A small network was shown many inputs. Here are its activations along a few directions, one row for each input.
In each table, some parts of the input vary, and every possible input appears once, in random order.
A made-up example of a description, with smaller parts first: ring(5) and (point or ring(9) or (values(2) and line(6))).
Shared parts are said once, and a part with two or three values counts as separate values.
(in the rows, 128 means zero)

Other details of the inputs shift rows strongly along three fixed directions, in all tables alike. That doesn't count.

A family of inputs:
row 1: [127 119 104  95 162 115  68 130 178 181  99]
row 2: [109 136 146 122 132 114 181 105  85 101 166]
row 3: [144 108 162 121 163 104 133 119  74  95 144]
row 4: [143 106 123 153 158 103 124 126 118 139 123]
row 5: [121 136  68 135  99 135 105 111 160 153  87]
row 6: [143 107  92 138 169  75  72 102 127 176  86]
row 7: [146 117 143 142 160  81 134 117  50  94 136]
row 8: [124 147 129 123  98 155 176 131  95  69 141]
row 9: [133 114 133 111 168 125  94 126 137 149 117]
row 10: [127 100 108 139 145 127 102 115 139 143 102]
row 11: [128 132 125 131 133 156  92 126 181 159 122]
row 12: [129 118 122 111 117 139 150 130 142 111 132]
row 13: [121 111 105 132 152 134  82 132 180 170 111]
row 14: [113 131 137 124 148 121 146 108  93 132 159]
row 15: [131 143 147 118 100 163 181 127  96  65 152]
row 16: [151 131 142 139 117 121 145 119 129 121 140]
row 17: [117 140  99 124  88 149 124 134 167 164 107]
row 18: [ 96 128  80 123  64 184 130 127 168 112 108]
row 19: [115 139  95 145 110 141 102 124 142 156  97]
row 20: [143 145 168 134 124 138 158 143 102 112 156]
row 21: [166 122 167 166 152  98 151 105  70 104 143]
row 22: [139 105 136 149 157  84 118 124  79 142 119]
row 23: [152  91 106 150 178  83  82  98 152 178  99]
row 24: [108 137 106 130  74 178 172 122 158  95 115]
row 25: [125 110 131 137 138  98 110 136 108 148 122]
row 26: [144 134 163 135 117 148 175 116  89  74 152]
row 27: [130 100 104 134 178  84  83 104 132 163  80]
row 28: [138 113 134 146 151  80 109 120  79 132 122]
row 29: [148 108 143 137 169  84 141 112  55  92 129]
row 30: [127 129  91 133 101 156 119 118 193 149 111]
row 31: [133 135 126 117 126 109 138 136 113 128 131]
row 32: [144 124 148 135 156  79 153 118  60  89 134]
row 33: [124 105 104 139 176  82  82  72 127 200 113]
row 34: [150 124 137 149 118 108 146 117 107 129 130]
row 35: [ 95 139  73 121  74 181 133 135 161 113 104]
row 36: [136 180 225  34 151 153 120 202 174 155 204]
row 37: [119 109 104 133 140 125  76 142 186 179 114]
row 38: [131 144 146 109 141 124 146 147  94  99 151]
row 39: [129 116 140 110 158 104  93 133 116 127 132]
row 40: [121 133 115 156  92 121 141 119  92 105 120]
row 41: [136  98 123 146 159  99 125 101 119 132 101]
row 42: [114 157 104 124  61 156 174 137 130  97 129]
row 43: [141 195 246  43 166 152 136 201 129 117 218]
row 44: [131 134 137 146 120 113 141 119 110 137 114]
row 45: [134 183 218  58 159 174  72 192 207 189 185]
row 46: [131 143 140 131 121 143 132 133 167 139 129]
row 47: [152 159 213  64 166 128 120 184 159 154 194]
row 48: [132 127 158 102 147 123 152 132 111  95 146]
row 49: [126 139 179  61 169 146  62 161 182 165 156]
row 50: [100 155  86 125  62 178 160 144 135  87 127]
row 51: [120 144 102 111  85 154 155 127 139  98 125]
row 52: [134 115 122 167 101 122 144 114 111 105 129]
row 53: [142 100 114 114 168 102  80 108 148 169  98]
row 54: [112 152 120 124  80 152 147 138 116  87 141]
row 55: [114 129  78 125  73 176 135 117 189 134 102]
row 56: [153  93 109 151 174  78  84 108 149 185 100]
row 57: [130 111 132 134 144 117 109 130 142 129 138]
row 58: [118 137 101 110  76 170 157 122 154 101 123]
row 59: [134 130 133 161 100 122 182 120  62  90 131]
row 60: [145 207 247  48 153 149 143 175 130  98 212]
row 61: [121 129 131 133 105 135 205 138 112  57 155]
row 62: [137 142 156 128 140 126 116 134 154 163 127]
row 63: [121 137 136 137  85 149 152 146 127 109 148]
row 64: [134 124 131 134 131 124 135 100 118 114 111]
row 65: [151 109 158 154 161  73 161 124  70 111 138]
row 66: [122 127 131 133  94 157 137 121 138 102 134]
row 67: [ 73 126  63 129  95 166 131 114 156 151 123]
row 68: [105 134  82 144  69 183 142 141 176 125 115]
row 69: [134 126 144 130 126 138 182 143 104  74 161]
row 70: [136 182 233  33 186 169  81 217 209 190 203]
row 71: [111 113 105 132 116 132 112 155 156 153 123]
row 72: [112 128 104 131  91 180 131 125 162 122 112]
row 73: [139 116 107 159 135 133 113 103 145 145 106]
row 74: [136 103 147 132 148 110 117 119 111 116 135]
row 75: [115 120  88 161  99 134 120 119 127 152  91]
row 76: [134 141 128 158 103 123 177 117  60  81 130]
row 77: [107 106 110 144 159  96  85  85 117 179 124]
row 78: [135  98 112 155 163  94  90 127 126 173 105]
row 79: [139  94 113 149 170 106  94 103 129 158  94]
row 80: [124 112 117 119 163 111  85 126 128 145 109]
row 81: [139 112 127 141 156  79 103 116  80 122 123]
row 82: [144 127 142 139 165 118  86 105 170 172 111]
row 83: [143 122 134 142 159  91 112  94 103 130 102]
row 84: [134 125 137 145 138  87 162 121  69 100 124]
row 85: [103 136  93 127  87 150 160 153 116 101 126]
row 86: [ 99 152  69 129  73 180 137 138 158 120 105]
row 87: [108 134  99 140  66 176 152 133 163  98 134]
row 88: [104 152  94 131  89 154 130 132 163 145  97]
row 89: [153 110 160 152 159  80 165 120  81  97 145]
row 90: [119 145 145 114 124 140  75 147 172 185 125]
row 91: [ 99 131  78 122  73 190 135 128 165 113 105]
row 92: [145 114 157 146 154  74 159 122  60 113 131]
row 93: [102 140 101 121  66 166 158 136 128  76 132]
row 94: [116 108  86 145 120 138 119 140 160 145 111]
row 95: [149 111 153 150 158  82 151 125  53 116 135]
Each input here is: line(5) and (point or (values(2) and ring(9))).
Changing only the line(5) part turns row 33 into row 77. The same change can be made to row 36. Which row results? -> row 25
Changing only the line(5) part turns row 43 into row 28. The same change can be made to row 26. Which row results? -> row 66
Changing only the line(5) part turns row 29 into row 1. The same change can be made to row 20. Which row results? -> row 34
Change only the values(2) part in row 4. List by row number the other rows that result. -> row 21
Change only the line(5) part in row 11. List by row number the other rows that result. -> row 30, row 73, row 82, row 87
Start at row 85 and move only the ring(9) part, one step at a time. The first step leads to row 22. Which rows follow, in order? -> row 78, row 94, row 13, row 10, row 3, row 80, row 7
